Each row below holds a small network's activations on one input, seen along a few directions.
In each table, some parts of the input vary, and every possible input appears once, in random order.
Descriptions start from the smaller parts, as in this example, which fits no table here: one of 3 separate values, together with either a single point or one of 9 places around a ring or (one of 4 places along a line, together with one of 5 places around a ring).
Shared parts are said once, and a part with two or three values counts as separate values.

Other details of the inputs shift rows strongly along two fixed directions, in all tables alike. That doesn't count.
These rows show it; all are for the same input, with only those details redrawn:
[ 4.04  1.97 -1.98 -0.11  3.00  3.36  1.84  5.00  4.47  7.58 -3.51]
[ 3.33  2.06  0.57  3.12 -0.76 -1.49 -0.30 -2.51  0.58 -0.29 -1.41]
[-1.86 -3.26 -3.66 -1.95  0.57  0.06  2.77  2.29 -1.44 -0.08  0.39]
[ 3.36  2.07  0.54  3.10 -0.72 -1.44 -0.28 -2.44  0.63 -0.19 -1.44]
[-1.87 -3.27 -3.67 -1.97  0.58  0.08  2.78  2.32 -1.43 -0.06  0.39]
[ 3.37  2.08  0.56  3.11 -0.72 -1.44 -0.28 -2.45  0.64 -0.19 -1.44]
[-1.87 -3.27 -3.67 -1.97  0.58  0.08  2.79  2.32 -1.43 -0.05  0.39]

A family of inputs:
R1: [-1.90 -2.41 -4.36 -1.82 -0.70  1.29  2.01  3.29 -2.13 -1.02 -0.32]
R2: [-4.08 -3.03  2.59 -0.40 -2.68 -4.20 -2.59 -3.80 -4.93 -7.27  4.24]
R3: [-1.83 -3.69 -3.32 -2.19  0.87  0.43  2.42  1.94 -1.59  0.04  0.33]
R4: [ 0.13  3.94 -0.13 -0.65  4.76  6.25 -0.60  3.79  5.58  5.35 -0.49]
R5: [ 2.79  1.92  0.82  2.79 -0.83 -0.12 -1.07 -2.70 -0.35  0.14 -2.32]
R6: [ 4.19  1.55 -1.03 -0.92  4.12  3.89  2.04  3.44  3.76  8.22 -2.96]
R7: [ 3.52  1.18  0.89  2.73 -0.28 -0.79 -0.86 -3.26  0.05  0.07 -1.13]
R8: [-3.62 -3.32  0.46 -3.25  0.56  0.61  0.12  3.47 -0.52  0.34  3.22]
R9: [ 1.12  2.70  4.66  2.29 -1.38 -2.06 -2.48 -0.78  2.07 -0.77  0.80]
R10: [ 3.16  1.79  1.36  2.13  0.42 -1.11  0.31 -3.04  0.62  0.39 -1.61]
R11: [-1.98 -3.89 -2.65 -2.79  1.67  0.43  3.04  0.94 -1.66  0.37  0.23]
R12: [ 3.33  2.01  0.23  2.89 -1.60  0.31 -1.63 -2.21 -0.40 -0.95 -2.25]
R13: [-1.63 -3.90 -2.99 -2.54  1.53  0.10  2.97  1.55 -1.19  0.17  0.59]
R14: [ 2.99  2.51  0.79  2.84 -0.60 -1.25  0.02 -2.48  0.33  0.02 -1.79]
R15: [ 3.33  2.51  0.23  3.04 -1.72  0.10 -1.45 -1.87 -0.29 -1.11 -2.20]
R16: [ 3.09  2.32  0.25  3.41 -1.46 -1.02 -0.83 -2.12  0.13 -0.53 -1.78]
R17: [-4.24 -3.09  0.54 -3.69  0.21  0.77  0.73  2.76  0.48  0.48  3.28]
R18: [-0.54  4.59  2.51  2.84  0.79  0.98 -2.52 -3.29  2.11 -2.69  1.06]
R19: [ 2.75  2.73  0.61  3.12 -1.38 -0.82 -0.60 -2.18 -0.19 -0.25 -2.22]
R20: [ 2.97  2.43  0.90  2.79 -0.69 -1.29 -0.02 -2.57  0.27 -0.01 -1.83]
R21: [ 1.10  2.49  3.72  0.72 -0.56 -1.26 -3.39 -2.39  0.97 -0.24  0.22]
R22: [-3.82 -3.35  0.18 -3.57  0.89  0.19 -0.43  3.59 -0.70 -0.04  1.57]
R23: [-2.18 -3.25 -3.32 -2.18  0.49  1.45  1.89  1.89 -2.63  0.36 -0.14]
R24: [ 3.54  2.37 -1.65 -0.21  2.73  4.38  1.19  4.98  3.61  7.71 -4.35]
R25: [ 3.00  3.41  0.10  3.00 -1.85 -0.01 -0.80 -1.50 -0.36 -0.90 -2.54]
R26: [ 3.33  2.88 -0.01  3.23 -2.09 -0.26 -1.14 -1.60 -0.14 -1.20 -2.19]
R27: [-0.22  4.34  2.48  2.71  1.04  1.60 -2.85 -3.88  1.61 -2.14  1.83]
R28: [-1.66 -3.47 -3.33 -2.29  1.23 -0.26  3.32  1.91 -1.04  0.05  0.64]
R29: [ 4.07  1.82 -1.36 -0.58  3.57  4.29  1.48  3.95  3.48  8.27 -3.29]
R30: [ 3.38  1.44  1.39  2.06  0.61 -0.75  0.07 -3.49  0.30  0.67 -1.29]
R31: [-1.49 -3.95 -3.35 -2.27  1.05  0.86  2.17  1.42 -2.15  0.47  0.94]
R32: [ 1.48  2.71  1.11 -2.44  3.00  3.13 -0.96  5.52  5.13  7.23 -2.18]
R33: [ 3.14  1.43  0.58  3.02 -0.98 -0.36 -1.35 -2.70 -0.09 -0.14 -1.94]
R34: [-4.72 -2.49  2.09 -1.12 -3.28 -3.95 -1.63 -5.24 -3.95 -6.85  5.08]
R35: [-2.04 -3.39 -3.65 -1.91  0.21  0.95  1.89  2.43 -2.00 -0.09 -0.09]
R36: [ 1.21  2.73  4.14  1.81 -0.94 -2.11 -2.99 -0.62  1.37 -0.75 -0.13]
R37: [-1.88 -3.35 -3.58 -2.03  0.52  0.07  2.76  2.26 -1.48 -0.05  0.35]
R38: [ 0.72  2.17  4.90  1.55 -1.34 -1.18 -2.39 -2.36  2.60 -0.21  1.21]
R39: [ 1.21  2.34  4.38  1.60 -0.62 -1.73 -3.30 -0.95  1.23 -0.65 -0.11]
R40: [-2.94 -3.11 -1.44  1.37 -3.93 -4.28  0.14 -4.75 -5.90 -8.18  2.11]
R41: [ 1.47  1.96  4.38  1.48 -0.43 -1.27 -3.55 -1.31  0.95 -0.25  0.21]
R42: [ 0.88  2.37  3.71  0.73 -0.65 -1.45 -3.32 -2.40  1.19 -0.44 -0.11]
R43: [-2.38 -4.39 -0.58  0.39 -1.98 -4.34  0.76 -6.05 -5.12 -7.33  2.62]
R44: [-4.53 -2.73  0.53 -3.56  0.01  0.30  1.00  3.17  0.78  0.12  2.94]
R45: [ 0.67  3.05  4.52  2.01 -1.76 -1.89 -1.81 -1.66  2.73 -0.62  1.24]
R46: [-1.55 -3.09 -4.01 -2.14 -0.18  2.06  1.36  2.42 -2.85 -0.44  0.22]
R47: [ 4.11  1.54 -1.97 -0.12  2.78  4.57  0.69  4.50  3.27  7.82 -3.30]
R48: [ 3.25  2.71  0.42  2.67 -1.34  0.76 -1.42 -2.37 -1.11 -0.38 -1.94]
R49: [ 3.35  1.12  0.89  2.74 -0.33 -0.88 -0.82 -3.19  0.31 -0.02 -1.50]
R50: [-1.40 -4.27 -2.94 -2.60  1.66  0.41  2.71  1.02 -1.58  0.37  0.92]
R51: [ 1.70  1.57  2.17 -1.48  2.88  3.50 -0.73  6.19  5.71  7.40 -1.23]
R52: [ 2.77  2.81  0.49  3.16 -1.30 -0.78 -0.55 -2.10 -0.13 -0.21 -2.18]
R53: [-5.53 -1.05 -1.83 -2.53  2.59  3.25  0.47  1.73  0.46 -1.55  2.67]
R54: [-2.15 -3.66 -2.99 -2.46  1.07  0.80  2.49  1.43 -2.00  0.35 -0.07]
R55: [-4.07 -2.98  0.46 -3.66  0.21  0.89  0.72  2.66  0.22  0.64  3.60]
R56: [ 3.33  1.52  0.59  3.04 -0.92 -0.27 -1.41 -2.78 -0.33 -0.05 -1.57]
R57: [ 3.00  2.06  1.09  2.56 -0.26 -0.82 -0.30 -2.73  0.22  0.22 -1.87]
R58: [ 3.21  1.70  1.10  2.44 -0.04 -0.44 -0.52 -3.10 -0.09  0.56 -1.56]
R59: [ 1.14  2.32  4.89  2.06 -1.04 -1.67 -2.80 -1.10  1.96 -0.64  0.81]
R60: [-3.95 -2.50 -0.26 -3.22  0.53 -0.47  0.17  4.37 -0.54 -0.42  1.65]
R61: [ 4.48  0.98 -1.33 -0.73  3.99  3.67  1.75  3.48  3.95  7.91 -2.57]
R62: [-2.26 -2.00 -3.98 -2.09 -0.66  1.44  2.20  3.13 -2.52 -0.86 -0.73]
R63: [-4.19 -2.68 -0.30 -4.26  0.36  0.62  0.44  2.14  0.09  0.62  2.73]
R64: [-0.51  4.99  2.17  3.12  0.49  0.52 -2.13 -2.93  2.19 -2.89  1.04]
R65: [ 0.62  3.31  3.76  1.30 -1.75 -2.11 -2.13 -2.39  2.22 -0.60  0.74]
R66: [ 3.55  2.12  0.24  2.90 -1.49  0.47 -1.68 -2.21 -0.56 -0.72 -1.92]
R67: [ 3.81  3.05 -2.01 -0.34  2.21  5.17  0.91  5.59  3.44  7.10 -4.76]
R68: [-1.86 -3.26 -3.66 -1.95  0.57  0.06  2.77  2.29 -1.44 -0.08  0.39]
R69: [-2.99 -3.21 -0.71  0.47 -2.41 -4.91  1.62 -5.50 -5.39 -7.69  2.49]
R70: [-4.29 -3.17  3.12 -0.03 -3.06 -4.18 -2.02 -3.76 -3.92 -7.34  4.83]
R71: [-4.14 -1.92 -0.81 -4.08  0.43 -0.29  0.31  3.44 -0.31  0.00  1.47]
R72: [ 0.59  2.90  4.02  1.09 -1.44 -1.76 -2.46 -2.75  2.07 -0.57  0.79]
R73: [-4.44 -1.89 -0.75 -3.87 -0.06 -0.20  1.13  3.00  0.53  0.20  2.37]
R74: [ 1.25  2.60  3.64  0.72 -0.51 -1.10 -3.39 -2.43  0.79  0.01  0.51]
R75: [-4.57 -2.39  0.27 -3.39 -0.31 -0.07  1.36  3.54  0.88  0.03  2.94]
R76: [ 0.63  2.45  4.02  0.95 -1.27 -1.44 -2.65 -3.08  2.04 -0.32  0.78]
R77: [ 0.91  3.32  3.29  1.13 -0.99 -2.05 -2.74 -1.60  1.46 -0.66 -0.13]
R78: [-5.55 -0.29 -2.16 -2.34  2.17  2.62  1.07  2.60  0.66 -1.72  2.53]
R79: [-1.99 -2.66 -3.66 -2.32 -0.09  2.15  1.60  2.41 -2.92 -0.40 -0.46]
R80: [-2.17 -2.75 -3.68 -2.32 -0.16  2.04  1.67  2.47 -2.70 -0.53 -0.84]
R81: [-2.06 -3.12 -3.39 -2.17  0.53  1.57  1.88  1.83 -2.83  0.55  0.16]
R82: [-1.68 -3.56 -3.24 -2.37  1.16 -0.27  3.29  1.85 -1.10  0.05  0.61]
R83: [-3.02 -3.31 -0.60  0.41 -2.50 -4.95  1.58 -5.61 -5.47 -7.74  2.47]
R84: [-4.11 -2.64  0.13 -2.87  0.17 -0.33  0.76  4.38  0.15 -0.34  2.58]
- Changing only one part turns R33 into R47. The same change can be made to R53. Which row results? => R27
- Changing only one part turns R14 into R57. The same change can be made to R68. Which row results? => R3
- Changing only one part turns R43 into R13. The same change can be made to R12. Which row results? => R15
- What do these inputs look like to the network? => one of 6 places along a line, together with either a single point or one of 5 places around a ring or (one of 2 separate values, together with one of 4 places along a line)
- Change only the choice among 2 separate values in R79. List by row number the other rows that result. => R66
- Start at R8 and move only the place on the ring of 5, one step at a time. The first step leads to R55. Which rows follow, in order? => R34, R74, R2
- Change only the place on the line of 6 in R30. List by row number the other rows that result. => R6, R10, R11, R69, R83
- Change only the choice among 2 separate values in R81. List by row number the other rows that result. => R47
- Start at R44 and move only the place on the ring of 5, one step at a time. The first step leads to R59. Which rows follow, in order? => R39, R32, R72
- Change only the place on the line of 4 in R61. List by row number the other rows that result. => R31, R46, R47

A family of inputs:
R85: [-0.35  2.58  1.10  1.99 -1.84 -0.91 -2.41 -3.49 -1.13 -3.44 -0.30]
R86: [-2.29 -4.61 -3.30 -6.42  1.78  3.43  3.07  9.71  0.98  7.04 -1.14]
R87: [ 4.06  4.05  0.08  1.68  4.33  4.12  0.26  0.66  4.68  5.22 -2.82]
R88: [ 4.01  3.93 -0.54  0.89  1.32  5.07 -0.97  7.29  4.32  7.18 -4.60]
R89: [ 1.64  0.21  2.70  1.77  0.64 -2.83 -0.26 -4.64  0.59 -1.38  0.82]
R90: [-1.29  2.85  1.64  2.38 -1.36 -1.13 -1.87 -1.78  0.01 -4.59  0.86]
R91: [ 2.13 -0.95  2.32  1.60 -2.06 -2.86 -0.96 -3.11 -2.30 -1.12 -0.23]
R92: [-1.50  0.94  3.06  0.02 -0.41 -1.25 -0.97  0.75  2.68 -0.26  2.47]
R93: [-0.55  1.39  3.65  1.46 -1.75 -3.66 -1.38 -1.43  0.91 -3.01  1.50]
R94: [-4.66 -5.25 -5.34 -4.41  0.27  1.94  2.11  2.69 -4.95 -1.79  1.34]
R95: [ 4.08  5.54  0.91  1.73  3.67  4.07 -0.38  1.32  4.92  5.58 -2.89]
R96: [ 0.72  1.31  3.14  1.07 -2.01 -3.27 -1.92 -2.72  0.23 -1.26  0.06]
R97: [-6.35 -5.14 -4.28 -4.03  2.74  2.55  2.91  0.88 -2.12 -2.17  4.03]
R98: [ 1.07  0.38  2.68  1.29 -3.61 -3.59 -2.26 -1.02 -1.17 -2.52  0.28]
R99: [ 2.67  3.55  1.92 -1.49  3.21  2.78  0.35  5.05  6.87  8.27 -2.47]
R100: [-6.88 -4.09 -3.55 -4.19  2.12  2.42  2.49  1.39 -2.23 -2.17  4.15]
R101: [ 1.23 -0.04  2.94  1.88 -3.73 -3.48 -1.92 -0.72 -1.30 -2.20 -0.07]
R102: [-6.23 -7.44 -3.57 -5.98  0.96 -1.22  3.36  3.17 -3.89 -1.03  3.08]
R103: [ 4.72  3.06  2.14 -0.09  0.04  1.28 -1.35  2.96  4.00  6.59 -3.31]
R104: [ 2.05 -0.49  2.07  1.02 -2.06 -3.02 -1.31 -3.40 -2.14 -1.45  0.16]
R105: [-5.85 -4.89 -5.05 -4.23  1.25  1.44  2.56  2.47 -4.12 -2.09  1.94]
R106: [-1.61  3.04  2.43  1.78 -1.14  0.07 -2.27 -4.02  0.65 -3.54  2.04]
R107: [-6.79 -7.67 -2.93 -5.67  2.41  0.04  3.70  1.59 -1.96 -1.25  5.20]
R108: [-5.77 -4.46 -4.67 -4.04 -1.42  1.22  1.16  5.19 -4.14 -3.13  1.60]
R109: [-1.84 -2.03 -4.74 -4.53  2.16  6.19  2.13  9.00  0.84  5.95 -2.36]
R110: [ 0.18  0.03  1.91 -0.30  1.11 -1.50  0.52 -1.22  0.91  0.48  0.88]
R111: [ 5.27  3.32 -1.09  0.71  2.91  5.72  0.04  4.83  3.43  8.38 -4.78]
R112: [ 3.43 -1.27  1.96  2.29 -1.35 -2.64 -0.74 -3.93 -1.59 -0.57 -0.81]
R113: [ 3.32  1.41 -4.76  5.14 -1.70 -2.12  4.09 -4.30 -2.20 -3.76 -2.92]
R114: [ 2.30 -0.30  2.01  1.83 -0.25 -3.18 -0.82 -4.50 -0.46 -0.94  0.07]
R115: [ 1.33  0.94 -0.11  2.86 -0.11 -0.87 -1.16 -5.07 -1.79 -3.15 -0.28]
R116: [ 6.34  1.07 -0.12 -0.76  3.23  3.13  0.59  4.05  4.62  9.67 -3.91]
R117: [-2.30  2.59  2.15  2.28 -1.66 -0.71 -2.44 -2.65  0.34 -4.91  2.73]
R118: [-4.12 -6.28 -6.04 -4.04  0.89  2.14  2.61  2.15 -4.86 -1.93  1.23]
R119: [ 0.67  1.48  3.19  1.84 -2.42 -3.80 -2.16 -1.27  0.40 -2.04  0.35]
R120: [-1.25  2.69  1.51  1.60 -0.92 -0.50 -1.54 -3.18 -0.14 -3.76  0.55]
R121: [-0.73  2.04 -0.23  1.03 -0.86  0.47 -1.53  1.40  0.26 -1.31 -0.57]
R122: [-0.32  0.53  3.56  0.96 -0.10 -2.36 -0.92 -4.33  0.61 -1.60  2.91]
R123: [ 2.52 -0.01 -0.12  3.27 -1.21 -0.31 -1.06 -4.50 -2.88 -2.67 -1.24]
R124: [ 3.67  4.32 -0.04  0.92  0.24  3.73 -1.90  2.42  2.66  4.39 -3.67]
R125: [-1.20  1.29  4.01  0.63 -1.38 -2.37 -1.72 -3.43  1.41 -2.09  2.69]
R126: [ 4.46  0.38 -2.61  4.25 -1.94 -4.21  4.27 -4.27 -0.96 -1.64 -2.59]
- What do these inputs look like to the network? => one of 2 separate values, together with either a single point or (one of 4 places along a line, together with one of 5 places along a line)
- Changing only the choice among 2 separate values turns R126 into R113. The same change can be made to R119. Which row results? => R121
- Changing only the choice among 2 separate values turns R105 into R102. The same change can be made to R115. Which row results? => R114
- Change only the place on the line of 4 in R108. List by row number the other rows that result. => R94, R118, R124
- Change only the place on the line of 4 in R90. List by row number the other rows that result. => R87, R95, R120
